Each row below holds a small network's activations on one input, seen along a few directions.
In each table, some parts of the input vary, and every possible input appears once, in random order.
A made-up example of a description, with smaller parts first: one of 2 separate values, together with either a single point or one of 11 places along a line or (one of 6 places along a line, together with one of 8 places around a ring).
Shared parts are said once, and a part with two or three values counts as separate values.
In the rows, zero is written as 128.

Other details of the inputs shift rows strongly along two fixed directions, in all tables alike. That doesn't count.

Rows:
R1: [135 105 108 155 132 113 140 118 110 128 130]
R2: [133 105 112 149 138 117 149 138 124 148 114]
R3: [135 100 108 140 145 118 143 142 109 118 105]
R4: [153 143 119 173 132 118 155 105 138 139 121]
R5: [131 115 106 155 122 112 149 135 130 150 112]
R6: [115 100 168 114 103 147  80 139 160 117 124]
R7: [154 133 125 167 148 124 155 107 131 137 123]
R8: [161 148 124 162 152 135 151 117 114 126 114]
R9: [126 113 174 114 106 162  85 125 158 145 129]
R10: [125 112 172 116 103 159  79 115 149 136 138]
R11: [112 121 164 121  96 153  77 147 154 114 121]
R12: [137 114 102 149 138 122 137 140 101 106 115]
R13: [113 123 161 124  92 154  76 137 150 101 130]
R14: [127 109 100 156 121 104 143 137 129 131 113]
R15: [151 153 121 174 141 129 152 114 126 133 119]
R16: [137 120 104 159 121 115 142 113 118 150 126]
R17: [128 110  97 161 117 106 141 128 125 119 122]
R18: [ 94 172 119  39 154  94 153 120 121 107 177]
R19: [127 121 173 107 108 166  82 148 144 126 115]
R20: [148 137 188 120 120 171  92 110 155 115 124]
R21: [135 113 105 145 142 121 139 149 106 118 106]
R22: [132 125 104 162 126 119 137 125 104 124 126]
R23: [ 99 176 124  36 161 106 160 126 132 135 166]
R24: [126 108 176 103 111 164  86 141 148 126 114]
R25: [129 100 103 154 133 111 141 130 118 116 124]
R26: [130 125 109 157 132 123 147 145 118 144 110]
R27: [122 133 170 121  99 168  82 132 152 141 126]
R28: [122 132 168 123  96 165  77 123 143 133 135]
R29: [ 86 180 111  55 130  80 153 115 141 119 185]
R30: [ 89 167 114  39 155  92 154 131 130  96 171]
R31: [145 111 112 142 145 130 143 118  98 138 119]
R32: [ 94 184 116  43 151  96 149 127 118 106 178]
R33: [137 121 106 156 124 119 148 123 127 158 118]
R34: [146 124 109 147 142 132 138 125  95 137 119]
R35: [146 125 111 145 145 135 144 135 103 145 111]
Description of these inputs: one of 5 places around a ring, together with either a single point or one of 6 places around a ring.
The inputs of R1 and R32 match in every part but the place on the ring of 5. If R7 is changed in the same way as R1 into R32, which row does it become?
> R8
Which other rows does R21 become when the place on the ring of 5 takes its other values? List them by row number.
> R3, R6, R11, R14

Rows:
R36: [156 157  98 128 188 119 192 122  90 157 122]
R37: [120 128  64 133 166  93 174 150  98 106 125]
R38: [157  40 140 195 103 155  89 134  99 111  85]
R39: [113 165 169  68 116 119 108 101 177 118 170]
R40: [124 196 179  60 143 161 109 119 142 111 155]
R41: [111 167 172  62 121 123 115 123 186 134 154]
R42: [154  90 139 229  96 161  90 138 122 137  90]
R43: [119 112  67 121 170  93 178 152 102 134 121]
R44: [ 93 162 167  63 115 136 120 121 179 140 158]
R45: [154  43 143 189 109 158  96 154 107 127  67]
R46: [130  93 226 139  54 206  26 102 187 122 126]
R47: [ 93 172 147  59  98 130  97 137 151 109 155]
R48: [159  66 127 196  88 163  93 141 116 153  72]
R49: [ 93 178 164  75 111 136 115 119 175 113 161]
R50: [157 156  95 134 183 114 185 100  81 141 138]
R51: [155  59 140 201 105 159  92 153 103  99  71]
R52: [121 139  76 152 150  82 174 117 100 149 152]
R53: [127 131  63 132 137  84 173 118  90 138 138]
R54: [ 90 132 148  47 123 130  93 131 149  99 169]
R55: [119 141  80 146 155  86 181 138 109 165 135]
R56: [143 161  85 155 158  82 189 120 126 125 127]
Describe the family of inputs behind these rows.
> one of 3 separate values, together with either a single point or one of 6 places along a line
The inputs of R49 and R44 match in every part but the choice among 3 separate values. If R47 is changed in the same way as R49 into R44, which row does it become?
> R48
Which other rows does R56 become when the choice among 3 separate values takes its other values? List them by row number.
> R39, R41

Rows:
R57: [122 108 174 137  63 150  60 118 172 167 119]
R58: [ 76 177 135  56 130 109 114 129 136  92 190]
R59: [105 162  59 132 175  58 201 130  89 105 162]
R60: [136  68  81 189 131 138 134 153  81 152  92]
R61: [114 138  60  98 172  53 217 153 108 133 124]
R62: [ 94 168 148  43 132  92 128 127 155  83 169]
R63: [108 107 170 136  83 173  54 161 145 122 116]
R64: [114 209 164  45 150 121 136 128 146 103 154]
R65: [147  84  78 190 116 127 133 155  81 133  80]
R66: [134 178  85 119 212  82 221 129  99 135 138]
R67: [ 93 153 130  26 128 108 119 119 134  97 179]
R68: [169 110 103 203 156 160 141 127  73 141  95]
R69: [166  58  91 183 134 121 142 118  87 119  95]
R70: [145 102  91 227 115 110 152 139 142 167  94]
R71: [ 78 182 128  39 114 105 118 158 140 108 160]
R72: [154  81  97 195 129 111 150 159 109 130  68]
R73: [150 104 203 119 130 196  74 123 150 135 111]
R74: [149  96  90 203 116 115 141 160  95 125  76]
R75: [190 100 120 190 158 140 162 125  98 133  74]
R76: [125 116 174 142  58 150  67 129 180 151 115]
R77: [ 88 159 127  29 124 112 114 119 123  94 181]
R78: [170 120 107 211 155 155 143 132  79 136  94]
R79: [138  86  97 210 134 117 145 162 108 137  81]
R80: [131 123 177 167  73 153  67 111 196 115 142]
R81: [ 84 142 140  31 145 111 123 118 143 109 186]
R82: [150 102 197 116 127 202  71 120 142 136 115]
R83: [129  77 177 106  90 163  67 151 158 127  97]
R84: [ 78 173 148  58 138  98 123 129 153  90 181]
R85: [153  86  97 217 108 108 146  89 107 162 121]
R86: [ 90 178 140  58 110  87 120  85 162 137 194]
R87: [113 224 157  74 140 121 142 110 191 137 180]
R88: [149 132 204 143  86 186  82  91 157 172 137]
R89: [127  73 184 123 106 167  62 122 153 111 127]
R90: [ 89 183 140  52 120  96 120 128 141  77 176]
R91: [116  80 185 123  98 165  71 157 168 130 105]
R92: [143 134 205 142 119 189  71 132 152 117 110]
R93: [133 163  68 102 207 100 211 121  78 148 148]
R94: [ 71 149 129  26 136 117 122 151 144 134 170]
R95: [154 142 189 131  99 193  62 129 131 108 109]
R96: [118 161  60 121 169  47 206 127  95  96 145]
R97: [135  80  81 199 127 134 132 157  84 144  91]
R98: [105 109 150 142  60 179  82 133 203 118 102]
R99: [118  85 169 126  93 180  50 123 129 107 137]
R100: [144  54  90 184 141 131 144 150  98 157  86]
R101: [116 103 178 138  61 156  68 120 170 172 126]
R102: [153  65  81 177 123 128 139 151  88 144  79]
R103: [167  60  96 186 137 115 145 120  95 118  92]
R104: [124  93 190 140 101 160  64 131 161  96 125]
R105: [ 89 181 132  47 118 103 115 127 132  81 180]
R106: [177 117 116 213 132 137 158  89 103 187 104]
R107: [191  92 115 182 161 145 157 120  91 141  76]
R108: [156  58  87 175 129 124 145 148  95 146  75]
R109: [121 169  56 134 148  41 208  97 115 139 165]
R110: [120  89 162 109  77 176  54 152 133 124 107]
R111: [145  80  84 207 132 130 129 127  76 117 111]
R112: [142 115 187 121 117 209  62 124 125 131 121]
R113: [146 182  82 110 200  76 222 127  96 124 127]
R114: [113 214 159  47 144 125 132 129 137 101 160]
R115: [117 184 149  21 152 138 131 119 130 120 163]
R116: [178 133 113 230 143 136 160 109 131 164  98]
R117: [140 173  62  96 191  97 207 120  64 135 140]
R118: [145 200  74 129 172  71 220  97 112 163 148]
R119: [183 123 112 212 135 132 150  87 106 182  98]
R120: [121 123 173 159  69 156  70 141 204 143 122]
R121: [142  76 100 204 141 117 149 161 113 141  79]
R122: [148 160  71  90 201  90 217 116  81 140 134]
R123: [153 132 184 122 101 198  60 125 125 113 110]
R124: [103 155  60 124 143  54 217 120 111 189 162]
R125: [137  91  93 212 128 122 141 162  98 136  87]
R126: [112 154  63 132 147  51 214  89 103 162 182]
R127: [103 126  58  99 187  64 210 151 104 153 137]
R128: [100 209 162  55 156 131 131 131 141 112 171]
R129: [126  80 189 131 102 162  68 127 160 103 125]
R130: [ 73 179 117  62 107 115 141 101 193  88 177]
R131: [ 80 178 141  41 121  95 128 158 158 106 150]
R132: [107 182 170  38 170 130 144 125 155 123 164]
R133: [139 140 172 146  89 206  90 102 193 115 106]
R134: [ 85 188 142  76 118  91 130 107 188 119 194]
R135: [123  78 172 122  97 176  54 123 139 110 135]
R136: [129 101 166 127  77 169  49 125 129  89 126]
R137: [166  68 101 194 134 111 150 124 101 109  90]
The inputs of R66 and R104 match in every part but one. If R116 is changed in the same way as R66 into R104, which row does it become?
> R134
Describe the family of inputs behind these rows.
> one of 3 separate values, together with either a single point or one of 6 places along a line or (one of 2 separate values, together with one of 10 places around a ring)
A walk changes only the place on the ring of 10. It starts at R121 and steps to R91. List the rest of the walk in order.
> R127, R100, R94, R60, R97, R63, R125, R79
Which other rows does R134 become when the place on the line of 6 takes its other values? List them by row number.
> R80, R85, R86, R109, R126
A walk changes only the place on the line of 6. It starts at R88 and steps to R106. List the rest of the walk in order.
> R119, R118, R116, R87
Which other rows does R65 become when the place on the ring of 10 takes its other values? List them by row number.
> R61, R71, R72, R74, R83, R102, R108, R110, R131

Rows:
R138: [119 130 124 119 120 118 127 125 123 130 140]
R139: [127 134 129 116 126 122 138 127 143 143 125]
R140: [127 132 127 111 127 127 134 124 131 148 129]
R141: [136 142 133 118 135 127 132 121 127 122 133]
R142: [118 128 118 115 120 121 125 128 122 123 136]
R143: [117 130 126 116 131 124 134 143 132 121 127]
R144: [128 140 133 125 137 131 135 113 133 128 140]
R145: [150 109 115 187 127 142 133 119 110 143 109]
R146: [130 145 127 119 128 129 128 126 123 130 134]
R147: [145  93 111 173 128 139 131 141 101 134  99]
R148: [117 130 119 117 127 120 129 138 133 116 127]
R149: [144  92 104 173 124 136 126 135 102 129 100]
R150: [124 125 123 115 126 119 128 123 127 115 135]
R151: [127 147 129 127 129 125 134 125 139 128 135]
R152: [122 146 130 130 130 127 136 121 141 131 137]
R153: [145  94 113 177 132 137 128 138 105 142 103]
R154: [117 130 126 120 130 121 126 129 125 136 139]
R155: [123 124 122 111 134 124 128 129 125 113 131]
R156: [124 126 129 119 127 116 130 120 128 121 140]
R157: [118 131 119 120 119 115 129 131 135 118 132]
R158: [127 147 133 122 133 125 134 133 132 125 124]
R159: [123 124 129 111 138 128 133 135 124 118 130]
R160: [124 126 131 115 142 125 130 132 128 126 134]
R161: [128 145 127 123 129 130 129 122 126 133 139]
R162: [116 132 128 125 129 116 131 132 138 131 135]
R163: [133 128 132 111 133 126 137 119 136 140 129]
R164: [118 132 127 120 135 122 131 140 136 129 131]
R165: [130 147 129 123 128 124 133 129 135 125 130]
R166: [128 145 131 117 133 130 130 130 119 130 128]
R167: [118 132 126 124 120 113 131 128 136 124 136]
R168: [130  91 221 126  75 195  25 125 173 117 121]
R169: [133 141 136 116 140 129 133 124 124 122 128]
R170: [160 106 119 184 133 139 135 117 113 132 107]
The inputs of R139 and R140 match in every part but one. If R148 is changed in the same way as R139 into R140, which row does it become?
> R149
Describe the family of inputs behind these rows.
> one of 3 separate values, together with either a single point or one of 4 places along a line or one of 6 places around a ring
Which other rows does R138 become when the place on the ring of 6 takes its other values? List them by row number.
> R142, R147, R149, R153, R154
Which other rows does R145 become when the place on the line of 4 takes its other values? List them by row number.
> R146, R161, R166
